A small network was shown many inputs. Here are its activations along a few directions, one row for each input.
Each table varies a few parts of the input and shows all the possible inputs, shuffled.
Descriptions start from the smaller parts, as in this example, which fits no table here: one of 6 places along a line, together with either a single point or one of 9 places around a ring or (one of 2 separate values, together with one of 8 places around a ring).
Shared parts are said once, and a part with two or three values counts as separate values.

Other details of the inputs shift rows strongly along two fixed directions, in all tables alike. That doesn't count.

Table:
r1: [  6 -20   3  41 -17   4  35  -3  -3 -25   8  53  -3]
r2: [  2  20 -64   4   9  -9  31   9   7  15   7 -16 -20]
r3: [ 12 -26  60  14  -7  13 -21 -14  -9 -34  11  21   3]
r4: [  2  27 -52  12   0 -19  23  14  13  36  -7  -1 -12]
r5: [ 26 -11   2  24  -4  14   2 -19   2 -19   1  17 -14]
r6: [ -8  31  -9 -41  24 -13 -36  15  18  33 -10 -61   7]
r7: [-23  20 -11 -29  13  -4 -11  15   1  20  -9 -31  17]
r8: [-13  12 -49 -16  -3  -8  34  15  -4  20   3  -8  -4]
r9: [-10  -1  44 -35   6   7 -41  -7  -4   0 -10 -36  11]
r10: [-10  -2  34 -35  11   7 -37  -1  -1 -11   3 -31  14]
r11: [ 18 -35  22  63 -24  13  24  -6 -10 -28   9  74  -7]
r12: [ 36 -24  47  51 -14  13 -20  -7   7 -23  -6  54   2]
r13: [ 24 -11   0  12   2  18  -3 -15   6 -16   1  13  -9]
r14: [  3 -14  15  25 -13   5  12  -7  -7  -6   8  29  -8]
r15: [  6   5  15 -30  21  15 -45 -11  10  -9   1 -42   4]
r16: [-19  17 -52  -4   0 -15  34  20  -4  30   8 -15  -7]
r17: [-10   6 -41   0  -4  -6  42   9  -2   8   4   9   0]
r18: [ -8  -4  40 -30   0  11 -38 -12  -5  -1  -2 -30   9]
r19: [ 1 -8 21 29 -5  1 12  1 -6 -7 -1 29  6]
r20: [  5 -14  17  24  -8   4  13   1  -6 -17  10  23  -4]
r21: [ -9  -1  29 -42  10  11 -36  -1  -4  -4  -2 -33  11]
r22: [-11  12 -36   8  -4 -10  37  10  -5  10   8   5 -12]
r23: [ 13   9  32 -19   6   3 -51  -7  11   9 -15 -29   8]
r24: [-10   6 -42  -6  -5  -2  29  13  -4  24   2   2  -4]
r25: [  6 -17  11  22 -11  10  14   3  -4  -7  -4  39  -2]
r26: [ 21 -19  39  12   7  -4 -34 -17   6 -25   1   4   9]
r27: [-21  19 -49  -6  -2 -17  41   9  -1  14   6  -6 -11]
r28: [ -5  -6  55 -24   6  17 -41  -8  -3  -7 -12 -12  22]
r29: [-10  33 -12 -62  24  -5 -48  13  20  40 -17 -69  13]
r30: [ 14 -10  39  -9  12  -4 -47 -23   5 -17  -1 -14   8]
r31: [-13   8  41 -23   9   4 -34  -8  -4   0  -8 -20  13]
r32: [ 34 -31   3  50 -13   0  13 -15   3 -25  -1  61  -2]
r33: [-17  11 -10 -18   6  -9   8   3   0   2   7 -22   2]
r34: [-15  11 -54  11  -4 -12  44  26   1  22  -3  12  -7]
r35: [ -8   9 -40   6 -10  -8  37  10  -8  12   4   4  -9]
r36: [-18  14 -45   3   0 -14  37  22   1  25   2  -3  -9]
r37: [-11  -2  30 -30   7  10 -34   0   0  -8   3 -28  10]
r38: [ 10 -14   9  50 -23   5  31  -4 -11 -12  -7  61  -1]
r39: [-15  12  -5 -39   4  -4  -8   1  -5   9   1 -38   3]
r40: [ -2  21 -24 -30  20   0 -15  -6   5  11   1 -46 -10]
r41: [ 13 -23  61  12  -8  13 -21 -20 -13 -33   9  24   2]
r42: [  9   6 -56  16  -4 -22  28   3   5  11  -3  10  -8]
r43: [ 22 -23  32  18   3   1 -30 -13   9 -29   0  19   8]
r44: [  1 -11  10  14 -13   2  18  -8  -4 -18   2  23  -2]
r45: [-18  19 -61   8  -4 -18  51  21  -2  30   0   7 -16]
Description of these inputs: one of 5 places around a ring, together with either one of 3 separate values or one of 6 places along a line.
Changing only the place on the ring of 5 turns r16 into r18. The same change can be made to r2. Which row results?
> r5
Change only the choice among 3 separate values in r43. List by row number the other rows that result.
> r12, r15
Which other rows agree with r45 in the place on the ring of 5? List them by row number.
> r4, r14, r22, r27, r30, r31, r40, r41
Change only the place on the line of 6 in r3. List by row number the other rows that result.
> r16, r19, r20, r33, r36

Table:
r46: [-25  25  -5  -7  -4 -22   8  14 -10  46  -5 -20   0]
r47: [  0 -17  -7  -7 -10   3   8  21   0  -1   7  14  11]
r48: [  8 -43  24  16  -9  28  -6 -12 -13 -43   6  42  23]
r49: [  9  -6   0 -34  -2  19 -22  -5  -7   4   0 -34  -7]
r50: [ 21 -12  21 -10  16  31 -13 -25   4 -27   5   0 -11]
r51: [ -7  -9  19 -25  22  15 -15   1  14 -18  10 -17  19]
r52: [ 11   8  25  -3  14  -3 -19 -20   6 -20   9 -37 -18]
r53: [ -2  11  -9  41 -13  21  37  25  -2   7  -5  33 -15]
r54: [-17   8 -24  -9  17 -26  23   9   1 -11   9 -11   9]
r55: [ -7  12 -14   7  -2  21  36  13  -9  10 -14  26   5]
r56: [  5 -12  15  23 -32  18  22   9 -12   6 -10  49   4]
r57: [-23  12  44 -42  35 -11 -58   6  10 -15   9 -68  18]
r58: [-18  -3 -40   0  -8 -31  28  10  -4  13  12  -2  15]
r59: [-21  11 -18  -3   9 -30  -3  22  -5  21  17 -22   1]
r60: [ 31 -39  -7  44 -28  30  31 -31 -12 -39   4  59 -15]
r61: [ 17  -4 -28  41 -14 -20  34  -4 -10  10  15  20 -34]
r62: [-12   7  26  15  -1  -6  18 -10  -6  -7  -9  21   2]
r63: [-23  10 -38 -29  18  -7  -5  35   9  39  12 -45   5]
r64: [ 31   3 -47  26  14 -27  -9  15  34  12 -23  15  17]
r65: [ -3  14   0 -21  20  -5  -8 -23  -4 -15   0 -35 -18]
r66: [ -3   4 -39  26   6   5  39  32  13  -1  17   9  -4]
r67: [-23  -3 -28 -18  -2 -24  11   0  -8 -13   8  -3  15]
r68: [-18   5   4  -8 -18 -19  16   7  -7  21 -14   5   5]
r69: [ -6  -4  51   4 -13  22 -28   9  -1  17  -4  15  -2]
r70: [ 21   3  -1  19   4  27   3  -5   6 -17  17   3 -28]
r71: [ 26 -24  76 -15   9  37 -70 -18  -7 -12   7 -19  -9]
r72: [-30  42 -12   1   4 -14   9  12   0  23   1 -19  -3]
r73: [ -2 -27  77  12 -24   7 -18 -37 -15 -34 -13  35  20]
r74: [  1  -4  36 -60   5 -13 -47 -17  -6  -1  -2 -64  -5]
r75: [  2  45 -61 -18  17 -30 -14  20  35  63 -43 -26  10]
r76: [ 70 -11   0  48   1  -1 -32 -29  24 -12 -21  32  -4]
r77: [  7 -11   2  -5 -12  -3   0 -36  -9 -27   9  16  -9]
r78: [-19   9 -42  -8 -18  10  45   9  -8  21 -11  26   3]
What do these inputs look like to the network?
> one of 3 separate values, together with either a single point or (one of 2 separate values, together with one of 5 places around a ring)
Changing only the choice among 3 separate values turns r47 into r49. The same change can be made to r59. Which row results?
> r61
Change only the choice among 2 separate values in r54. List by row number the other rows that result.
> r51
Which other rows agree with r56 in the choice among 3 separate values? List them by row number.
> r46, r53, r55, r62, r68, r69, r72, r73, r75, r78
Start at r50 and move only the place on the ring of 5, one step at a time. The first step leads to r70. Which rows follow, in order?
> r71, r49, r60
Change only the choice among 3 separate values in r76. List by row number the other rows that result.
> r64, r75

Table:
r79: [ 13  13 -33  24 -11   1  26   4   2  16  -3  16 -18]
r80: [ -1  24 -53   0  13 -18  14  18  18  26  -5 -13  -2]
r81: [ 20 -12  27 -10  10   7 -45 -18   6 -14   0 -15   2]
r82: [ 13 -22  37  39 -21  15  15 -16 -14 -25   1  52  -8]
r83: [ 30 -32  95  10  -4  32 -61 -18   2 -29  -7  17   9]
r84: [ 17 -29  35  57 -15  15  22  -6 -10 -33  15  59  -9]
r85: [  1  -5 -40  40 -19   6  58  11  -8   5   1  51 -10]
r86: [  2  17 -28 -38  17  -5 -24  -3  12  15   0 -49  -3]
r87: [-31  15  39 -64  18  -4 -54   5   1  16  -5 -67  21]
r88: [ -4  24 -47 -26  18 -16  -9   3  11  28  -8 -43  -2]
r89: [ -8  -6  30 -22  -1   9 -26  -2  -2  -2  -8  -8  18]
r90: [ -5  -1 -35  21 -15 -15  48   4  -7   3   3  28 -10]
r91: [  7 -20  40  41 -16  12  10  -5 -12 -21   7  47  -3]
r92: [-10   9 -37  -6   1   7  26  12   1  11   3  -4  -5]
r93: [ -2   0  -6   6  -4   6  19  -3  -7  -5   6   6 -12]
r94: [ -9  -3  23 -12  -5   0  -8  -6  -7   1  -5  -2   5]
r95: [ -2   1 -52  29 -13 -14  61   6  -8   0   9  32 -15]
r96: [ -7  29 -42 -24  21 -22 -10  13  16  30 -10 -38   3]
r97: [-16   7  13 -56  20   5 -36   0   2   1  -1 -54  18]
r98: [ 15 -34  64  14 -11  17 -27 -16  -5 -40  -2  31  15]
r99: [-16  14 -60  11  -2 -21  53  21  -3  14  13   4 -10]
r100: [ -8 -12  55 -16   5   0 -36  -6  -3 -18   2 -15  14]
r101: [  0  21 -26 -18  14 -17 -13   1  15  19  -7 -35   1]
What do these inputs look like to the network?
> either one of 2 separate values or one of 6 places along a line or (one of 3 separate values, together with one of 5 places around a ring)
What sort of input is r93?
> one of 3 separate values, together with one of 5 places around a ring

Table:
r102: [  9 -13   8  46 -20  -8  30  -5 -11 -10   5  48 -12]
r103: [-15 -10  65 -54  13  24 -55 -16 -10 -20   4 -45  16]
r104: [ 12 -10  46 -17  11  10 -56  -5   9  -6  -6 -19  16]
r105: [-23  23 -14 -26   4  -6   7  14  -1  21   0 -33  -2]
r106: [-20  20 -25 -43  24 -17 -14   5   8  10   1 -54  10]
r107: [ -3  -5 -12  24 -18   0  35  13  -4   2  -3  37   0]
r108: [  2 -12   8  39 -19  16  35   0 -15  -9   8  46 -12]
r109: [ 25   4 -25  35  -7   2  19  -6   6   4  -4  27 -21]
r110: [ 13  12 -74  15  -2  -9  42   2   7  14   0   8 -20]
r111: [  1  15 -19  -5  10  -8  -7  11   9  18   2 -22  -6]
r112: [-12  10 -54  14 -13 -23  45  15  -3  24  -4  21  -3]
r113: [-10  18 -15  -6  13 -14   0   7   7  12  -1 -20   0]
r114: [  2 -22  65 -17   1   4 -43 -23  -7 -32   4  -8  11]
r115: [ 11  13 -27 -12   6  -1 -10  -1  12  19 -14 -15  -2]
r116: [ 12 -34  60  31 -20  32  -5 -13 -15 -30   0  53   8]
r117: [ 33 -37  47  36  -5  13 -20 -17   1 -42  10  38  -1]
r118: [-18   7 -14 -24   2  -3  14   8  -3   2   5 -21   1]
r119: [-18  22 -19 -35  19 -13 -17  12  11  22  -9 -40  16]
Changing only one part turns r114 into r112. The same change can be made to r117. Which row results?
> r104
What do these inputs look like to the network?
> one of 3 separate values, together with one of 6 places along a line
Change only the choice among 3 separate values in r115. List by row number the other rows that result.
> r109, r110
Change only the choice among 3 separate values in r118. List by row number the other rows that result.
> r105, r107
